Each row below is a small network's average activation on inputs in which a field has the value named, seen along a few directions.
Related values have similar rows: they may be neighbours, one step apart, or belong to one group.
In the rows, zero is written as 500.
Strong random noise was added to every row along 3 fixed directions; ignore it. To show where, here is one row again and again, with new noise each time:
[492 447 401 661 320 517 559 586 448 597 563 465 444 436]
[485 430 403 635 347 510 520 562 448 575 546 444 438 453]
[551 452 366 454 634 529 365 333 360 422 322 399 484 517]
[473 388 405 551 438 492 406 483 441 507 483 387 426 503]
[513 503 460 548 509 532 571 532 422 531 420 490 477 420]


Field Nomet:
w8: [533 541 202 564 286 546 299 116 370 477 657 429 592 498]
w3: [405 457 760 563 614 402 610 683 587 508 489 462 460 449]
w1: [432 560 771 301 653 563 823 683 586 449 490 687 566 484]
w11: [391 506 578 273 639 440 286 558 597 483 549 359 435 490]
w5: [473 376 599 677 424 440 428 632 633 489 629 472 563 523]
w10: [739 650 398 506 473 557 499 223 491 621 426 606 607 518]
w9: [584 426 387 652 264 508 501 534 440 414 742 592 578 580]
w4: [622 697 465 418 842 564 680 379 253 413 172 573 595 385]
w2: [568 616 468 340 749 551 466 521 435 508 327 626 541 402]
w7: [420 593 714 331 613 375 579 492 683 453 456 618 451 592]
w6: [505 520 473 516 368 576 462 484 645 504 560 481 471 727]
The values of Nomet form a ring.
- Going along Nomet from w5 by way of its neighbour w3, in what order are w8, w10, w4, w7 met? => w4, w8, w10, w7
- List every value one step from w1, in the order listed. => w9, w6

Field Napo:
h3: [662 560 282 430 606 488 427 249 419 544 295 474 492 509]
h2: [488 487 457 448 513 572 438 522 545 479 583 450 502 724]
h8: [485 467 417 434 530 446  27 176 446 400 510 307 497 640]
h9: [533 640 445 308 571 535 469 291 377 472 373 525 456 594]
h1: [611 428 318 639 373 517 559 565 296 593 643 491 542 407]
h4: [680 543 500 587 422 507 521 334 493 452 555 606 601 587]
h14: [379 444 528 474 560 479 402 271 555 523 547 426 554 535]
h13: [458 331 400 446 556 469 294 484 471 428 530 422 471 406]
h12: [479 271 440 694 290 530 409 585 424 433 598 310 423 556]
h5: [553 503 456 636 518 460 616 569 444 443 346 486 523 466]
h11: [464 631 528 361 463 553 700 638 622 493 506 526 519 521]
h10: [466 296 609 401 593 499 307 448 598 384 472 531 532 706]
h7: [420 561 635 350 840 366 523 547 579 382 260 467 374 451]
h6: [450 442 438 461 511 514 178 390 481 499 513 435 471 445]
The values of Napo form a ring.
- Going along Napo from h9 by way of its neighbour h11, in what order are h4, h12, h7, h6 met? => h4, h6, h12, h7
- Fewest steps between h13 and h10? => 5
